Each row below holds a small network's activations on one input, seen along a few directions.
In each table, some parts of the input vary, and every possible input appears once, in random order.
A made-up example of a description, with smaller parts first: one of 2 separate values, together with either a single point or one of 11 places around a ring or (one of 4 places along a line, together with one of 5 places around a ring).
Shared parts are said once, and a part with two or three values counts as separate values.

Other details of the inputs shift rows strongly along two fixed directions, in all tables alike. That doesn't count.

A family of inputs:
x1: [-5 10  4 -8  8 13  0  4 -1 -7 13  4  6]
x2: [  7 -31 -26  -4  10 -16  12 -11 -15  22 -35 -24 -10]
x3: [ 4  5  5 -5 -3 16 -7  3  5 -2  2 19  5]
x4: [-2 13 11 -9 -2  4 -1 -4 -5 -4  3  8 17]
x5: [  0   4   1  -5  -8   2  -4  -4  -8 -11  14  13  14]
x6: [ -8 -10 -23  -4  -3 -11  14 -13  25  21  -9 -22 -15]
x7: [  1   4   3 -13   0  11  -8   7  -2 -13  12  10  -4]
x8: [  5 -17 -15  -9  -6 -23  17 -18  12  21  -3 -27  -4]
x9: [ 5  9 11 -9  5 14  0 -1 -1 -5  2 13  2]
x10: [ -6   6  -5  -3   0  12  -2   2  -1 -15  17  12   3]
x11: [ -1 -14 -19  -8  -4 -10   8 -15  26  18 -13 -21 -21]
x12: [  5   0   2  -5  -2   3  -4  -4  -6 -11  13  19  10]
x13: [ 2  4  5 -5 -3  8 -8  1  3  0  2 20 15]
x14: [  2   7   8 -12   6  15  -7   3  -1 -10  10   5   0]
x15: [ -5  -5 -24  -2  -9 -18  12 -18  19  25  -9 -24  -9]
x16: [  2 -15 -21  -3 -15 -20  11 -15  21  23 -11 -19  -1]
x17: [ -2  -9 -21  -6   2 -12  20 -13  23  16  -8 -26 -14]
x18: [ -1   6   5 -11  -7   0  -3   2 -10  -7  14  11  13]
x19: [-7 11  9 -7 -6  5 -6 -4 -3  0  2 12 16]
x20: [  0  12   8 -11   5  15  -5   1   3 -11   2   7   0]
x21: [ -8   0  -6  -2  18  19  -6  11 -30  -8 -17   3   4]
x22: [  4   1   6 -11   0   1  -3   3  -8  -6  13  16   9]
x23: [  5   3  12 -10   6   5  -2  -2  -7  -3  10  11  12]
x24: [-8 11 -2 -3 -1 17 -6  7  8 -5  6 13  9]
x25: [  5   2   6 -11   0   9  -2   5  -6  -8  12  16  -1]
x26: [ -4   7  45  90 -13 -36 -10  37  15  -7  -1 -16 -14]
x27: [  7   4  11 -10   6  13  -1   0  -5  -4  10  11   2]
x28: [ -2 -13  46  85   3 -37  -8  38 -24  -9 -26 -24 -14]
x29: [-1  8 10 -7  1 15 -5 -2  1 -1  1 17  2]
x30: [-3  7 10 -7  0  7 -6 -4 -1  1  1 17 12]
x31: [ 3  8 12 -9  5  6 -1 -3 -3 -3  2 14 13]
x32: [  4 -28 -29  -6  11  -6   7  -7  -8  15 -36 -30 -22]
x33: [ -3  12  -6  -2  -6   5  -5  -2  -7 -11  17  10  10]
x34: [  0 -19 -34   0   7 -15  11 -10 -15  21 -32 -32 -10]
x35: [  6   1   2  -5  -1  11  -3  -2  -4 -12  13  18  -1]
x36: [ -1   8   2  -7  -3  18 -13   5   9  -7   2  13   3]
x37: [-3 14 -2 -7 -4  3 -4  4 -9 -7 16  8  9]
x38: [  1  -3 -22  -4  -5 -19  18 -17  17  20  -9 -28  -8]
x39: [  9 -30 -26  -5  11  -8  13  -9 -13  20 -35 -24 -20]
x40: [  1   3  -1  -7  -1  13  -9   1   0 -18  13  13  -3]
x41: [ -6   8  -1  -9   2  10  -1   9  -2 -11  16   9   2]
x42: [ -1   6  51  85  -5 -39  -4  35   5  -9   7 -24 -17]
Each input here is: one of 6 places around a ring, together with either a single point or one of 6 places along a line.
The inputs of x20 and x9 match in every part but the place on the ring of 6. If x11 is changed in the same way as x20 into x9, which row does it become?
> x29
Which other rows agree with x4 in the place on the ring of 6? List them by row number.
> x5, x8, x16, x18, x19, x28
Which other rows does x22 become when the place on the ring of 6 takes its other values? List them by row number.
> x7, x18, x25, x37, x41
Which other rows does x36 become when the place on the ring of 6 takes its other values? List them by row number.
> x3, x13, x16, x24, x26

A family of inputs:
x43: [  1  20 -16 -60 -11  17  11 -31  37   7  39  17  16]
x44: [  7 -34   7  44  -5 -31   7  15  10  -1  -5 -29 -37]
x45: [-17  37  19 -11  16  49 -31  29 -34 -39  22  48  34]
x46: [ -5  14  75  78  16 -12 -17  55 -13 -34  12   5  -9]
x47: [  6 -17   5  19   6 -11  -2  14  -2  -7   2   1 -11]
x48: [ -5   9 -39 -53   2  29  -3 -15  -6  -2  -5   5   8]
x49: [-12  40  63  63  -1   7 -35  43 -36 -43  16  25  28]
x50: [  2 -21  15  39   4 -28  13  14  12   3  -5 -40 -36]
x51: [  5   3  18  17   2 -17   3  -1 -10   0  -1 -16   4]
x52: [ -2 -15 -35  -1  -5 -13   9 -15  20  28 -23 -31 -25]
x53: [  2 -20 -23  -6   3 -28  28 -24   8  23 -11 -33 -18]
x54: [  8  -9  12  19  -2  -5  -8   7   1   1  -8   3 -17]
x55: [  4   7 -24 -61  10  27   5 -19  -6   0  -2   4   5]
x56: [ -2   5 -16 -59   4  15   6 -22 -13  19  -7   8  30]
x57: [  8 -33 -22  -7 -13 -34  15 -18   9  34 -22 -22  -4]
x58: [ -1  26  36 -12  11  55 -33  15 -25 -32   2  66  33]
x59: [ -2  36  75  57  13  14 -20  48 -32 -38  19  31  16]
x60: [ -5 -24 -40  -4  -3 -13  15  -9  15  16 -11 -39 -26]
x61: [  1  -1  23  18  10   2   1   3  12   6 -21  -3  -7]
x62: [ -9  23 -32 -52 -20  19   4 -27  38   5  36  18  19]
x63: [  6   8 -24 -56 -21  14   5 -31  34   4  39  29  15]
x64: [  9  -6 -31 -57   1  24  -2 -18  -9  -4  -2  16   4]
x65: [ -1 -10  -3  54  -6 -32  12  14  10  12 -12 -32 -19]
x66: [  8 -32 -31  -2  -6 -30  22 -23   6  19 -10 -21 -19]
x67: [ 13 -24  10  48 -11 -46   5   1   2   7  -9 -29 -15]
x68: [-19  42  20  -8   8  42 -25  16 -43 -38  22  50  38]
x69: [-11   7 -32 -51  -4  17  -2 -18 -12  18  -9   9  33]
x70: [ -6 -13   7  53  -3 -22   3   9  27  15 -33 -27 -23]
x71: [  3   8 -21 -57  12  30   1 -23  -5  12  -5   9   4]
x72: [ 14 -25   6  50  -6 -37  13  10   7  10 -10 -22 -24]
The inputs of x45 and x47 match in every part but one. If x49 is changed in the same way as x45 into x47, which row does it become?
> x67
What do these inputs look like to the network?
> one of 3 separate values, together with either a single point or one of 9 places along a line
Which other rows does x68 become when the choice among 3 separate values takes its other values? List them by row number.
> x53, x66

A family of inputs:
x73: [  2  31  71  57   2   1 -23  36 -13 -18   0  19  10]
x74: [ 18  -6  -6 -15 -13 -14  11 -18  17  12  13  -1  -2]
x75: [ -6  -6 -71 -57   5  12  22 -33  -4  21  -1 -10   7]
x76: [-15  40  12 -26   9  39 -21   7 -44 -38  23  34  41]
x77: [ -1 -15 -56 -59  -6   1  16 -46  -3  31 -16   0  27]
x78: [  9 -21  17  32 -16 -34   9  -5  33  11   0  -6 -13]
x79: [  5  -9 -51 -71  -3  10  19 -44  22  10  15  -9  -5]
x80: [  4 -12   1  36  -4 -23  15   7  32   0  15 -17 -33]
x81: [  8  -9   5  36 -11 -41  10   0  -6  16  -8 -27  -1]
x82: [-10  35  31 -25   9  49 -26   3 -18 -15  -2  58  44]
x83: [-13  33  17 -29   7  34 -20  15 -45 -26  26  40  48]
x84: [ -4  -1 -50 -68   7  20  15 -41  13  21 -15 -18  -2]
x85: [ -7   2 -19  -5  10  11  11  -5  16  13 -11 -11 -15]
x86: [ 20 -46  11  30  16 -25   7  10 -26   0 -29 -20 -42]
x87: [ 11 -31   5  38  15 -16   4  18  -3   2 -32 -29 -24]
x88: [ -6  -9   0  37  -7 -13  -5  14  22   9 -23 -25 -30]
x89: [ -7 -13 -13  40 -13 -28  -2  13   2   3 -12 -27 -17]
x90: [  4 -17  -2  34 -17 -23  -2   9  31  -1   6 -16 -32]
x91: [-11  25  71  52   7   3 -22  46 -10 -22   6  13   6]
x92: [ -2  30  28 -37   3  38 -19  13 -15 -31  43  52  33]
What do these inputs look like to the network?
> either one of 2 separate values or (one of 3 separate values, together with one of 6 places along a line)

A family of inputs:
x93: [  6 -18  31  52  14 -22   3  13   4  19 -51 -26 -26]
x94: [-10  12  18  54  -6 -31  11  12  34  14  -3 -34 -20]
x95: [ 11 -19 -72 -88 -18  -8  29 -60  30  38   9  -6  14]
x96: [ -1  -8 -33 -12 -17 -15  16 -28  48  29 -11 -20 -11]
x97: [  2   9  17 -36  30  56 -17   9 -29 -13 -21  35  10]
x98: [  6 -33   0  60   4 -37   7  20 -27  -3 -20 -27 -25]
x99: [  3  32  52  14  -8  20 -23  24 -12 -46  46  53  24]
x100: [ 21 -34  34  45  12 -34  11  11 -10   7 -27 -23 -31]
x101: [  5 -13 -36 -20   1 -15  27 -20  32  18  13 -34 -26]
x102: [ -7   0  23  53 -16 -44  10   4  30  13   3 -28  -6]
x103: [-16  33  39  14  20  45 -37  44 -47 -44  -2  26  12]
x104: [  9 -17  17  48 -12 -34   6  12  39  -7  14 -19 -35]
x105: [ 18 -28 -75 -89 -21   1  25 -60  33  32  16   1  -5]
x106: [  1 -18  15  49  -3 -47   3  17 -21   5 -20 -40 -13]
x107: [-21  53  50  19   1  33 -27  25  -5 -32  24  42  28]
x108: [ -1  -7  24  48 -15 -52  14   5  23   8  15 -26 -11]
x109: [  9 -12 -75 -90  -3   2  39 -57  20  33  18 -20   1]
x110: [ -6  25   5 -35   7  37 -10   0  -3 -28  39  34  14]
x111: [ 10 -23  34  51   8 -33   5   9  -4  21 -43 -26 -12]
x112: [  7  18  66  10  20  24 -25  27 -53 -26  -3  47  32]
x113: [ 12 -21  17  48 -18 -33   0  12  41  -4  16 -13 -40]
x114: [ -5   6  22  54 -12 -42  13   8  27  16   4 -34  -6]
x115: [  4 -10  22  54 -29 -42   0   5  40  14   3 -13 -11]
x116: [ -5  22 -21 -75  24  67 -24  -1 -57 -33   9  37  28]
x117: [  4 -13 -30 -13 -22 -27  18 -31  41  31  -4 -20   3]
x118: [  1  34  59  18 -17  15 -33  27 -11 -37  44  61  34]
x119: [  1 -29   2  60   1 -44   5  20 -28   6 -26 -27 -11]
x120: [-19  44  49  14   7  39 -26  33  -3 -42  32  41  14]
x121: [-17  39 -19 -67  18  67 -26  -5 -50 -16 -12  36  43]
x122: [  4  -8 -73 -89  -6  -6  37 -57  20  42  12 -21  15]
x123: [ -4  33  -6 -73   3  50  -7 -18 -20 -26  47  53  40]
x124: [  6 -22  13  49   1 -40   5  17 -21  -4 -15 -40 -28]
x125: [ -5 -23   1  66   0 -36   2  18 -21  11 -37 -29  -6]
x126: [ -2 -19 -38 -13  -2 -22  12 -21 -11  30 -36 -43   0]
x127: [ -4  22   5 -32  -7  45 -22   5  14 -20  26  47  11]
x128: [-10  39  48  15  -1  39 -30  34   4 -43  30  49  15]
x129: [ -6 -24 -98 -71  11  21  18 -44 -14  40 -48 -17   5]
x130: [  3 -34  -4  60  12 -25   2  26 -19  -7 -24 -29 -36]
x131: [-16  50  48  14  11  41 -22  38  -6 -39  33  35  15]
x132: [  3 -12 -77 -81 -19  13  16 -58  47  44  -8  -2   0]
x133: [ 11  10   1 -77  35  73 -18  -7 -46 -22  -3  54  25]
x134: [ -4 -34 -56  -6  13   0  13  -6  -8  20 -41 -31 -26]
The inputs of x127 and x115 match in every part but one. If x120 is changed in the same way as x127 into x115, which row does it become?
> x102
The inputs of x129 and x119 match in every part but one. If x107 is changed in the same way as x129 into x119, which row does it become?
> x108
What do these inputs look like to the network?
> one of 6 places around a ring, together with either one of 3 separate values or one of 4 places along a line
Which other rows agree with x99 in the place on the ring of 6? List them by row number.
> x98, x100, x105, x109, x123, x124
Which other rows does x97 become when the choice among 3 separate values takes its other values? List them by row number.
> x103, x134
Start at x94 and move only the place on the line of 4, one step at a time. The first step leads to x107. Which rows follow, in order?
> x96, x132
Which other rows does x111 become when the choice among 3 separate values takes its other values? List them by row number.
> x125, x126
